Here are a small network's activations along a few directions, averaged over the inputs that share one value of a field.
Values that are neighbours, or in one group, have similar rows; names and order tell nothing.

Other fields vary at random and push rows far along one fixed direction, the same in every table; ignore that.

FODU, 14 values:
luni: -1.439	-0.154	-3.553	0.208	1.957	-2.513	-1.172	1.534	-1.043	-2.537
mura: 0.388	-0.537	1.868	0.400	-3.411	2.407	-1.224	-0.432	0.728	-0.525
ziba: 0.490	-0.116	1.843	0.934	-3.994	2.342	-1.362	-0.800	1.827	-0.445
dini: 0.898	1.322	2.844	0.426	-0.797	1.820	0.532	-0.706	0.753	2.142
lefo: 1.467	-1.070	3.712	0.051	-2.374	2.542	0.319	-1.223	0.977	1.809
mes: -0.228	-0.022	-3.467	-0.748	4.616	-3.403	1.525	0.452	-1.957	0.440
sil: -1.196	0.821	-1.654	0.894	0.353	-1.807	-1.414	1.075	-0.527	-2.289
buzo: 0.754	1.549	4.139	-0.775	-2.266	1.821	0.827	-1.046	0.772	2.414
fur: 0.597	-0.951	2.219	-0.050	-3.014	3.081	-0.358	-0.578	1.500	0.187
bakon: 0.672	1.006	1.109	0.113	0.437	0.184	1.244	-0.278	-0.154	1.912
vap: -0.518	-1.077	-5.396	-0.181	4.332	-3.586	0.118	1.445	-1.864	-1.469
ribu: -1.755	-0.639	-6.308	-0.979	7.497	-5.578	1.801	1.664	-3.295	-1.131
mibor: 1.206	-0.831	1.725	0.122	-2.477	2.605	0.362	-0.906	1.429	0.505
koma: -1.337	0.700	0.921	-0.416	-0.858	0.085	-1.198	-0.202	0.856	-1.014
FODU is arranged as a line.
Going along FODU from buzo by way of its neighbour dini, in what order are ziba, mes, bakon, ribu met? -> bakon, mes, ribu, ziba
Which values are neighbours of vap? Give them in the order they are listed. -> fur, mibor
Which values are neighbours of sil? Give them in the order they are listed. -> luni, koma

FEKE, 10 values:
zugi: -2.301	1.416	0.094	-0.067	3.594	-2.903	1.046	1.664	-0.952	0.668
fav: 1.867	1.494	6.758	-0.691	-3.989	3.599	0.098	-2.978	3.130	3.859
tas: -1.019	-1.499	-4.295	0.105	1.298	-2.311	-1.344	0.253	-1.595	-2.946
goru: 3.616	-2.326	7.333	0.007	-6.971	8.562	0.206	-2.289	2.868	2.022
lotog: 0.370	0.563	0.718	1.485	-2.533	1.247	-1.237	-1.093	2.530	-2.975
doz: 0.307	0.488	-1.661	-0.425	2.468	-1.569	2.778	-0.327	-1.123	0.741
teb: 1.695	-1.148	-1.923	0.295	1.720	-1.162	1.184	0.000	-1.885	1.312
dafal: -1.264	0.934	-0.624	-0.072	-0.577	-1.522	-2.069	2.104	-1.052	-1.408
bik: -2.460	2.452	-1.442	-0.172	1.928	-1.920	-1.370	1.405	-1.578	-0.098
saf: -0.811	-2.375	-4.958	-0.465	3.065	-2.022	0.708	1.261	-0.343	-1.174
FEKE is arranged as a ring.
Going along FEKE from zugi by way of its neighbour bik, in what order are fav, tas, goru, lotog met? -> lotog, tas, goru, fav
What is the length, in steps, of the shortest route from saf to doz? -> 3
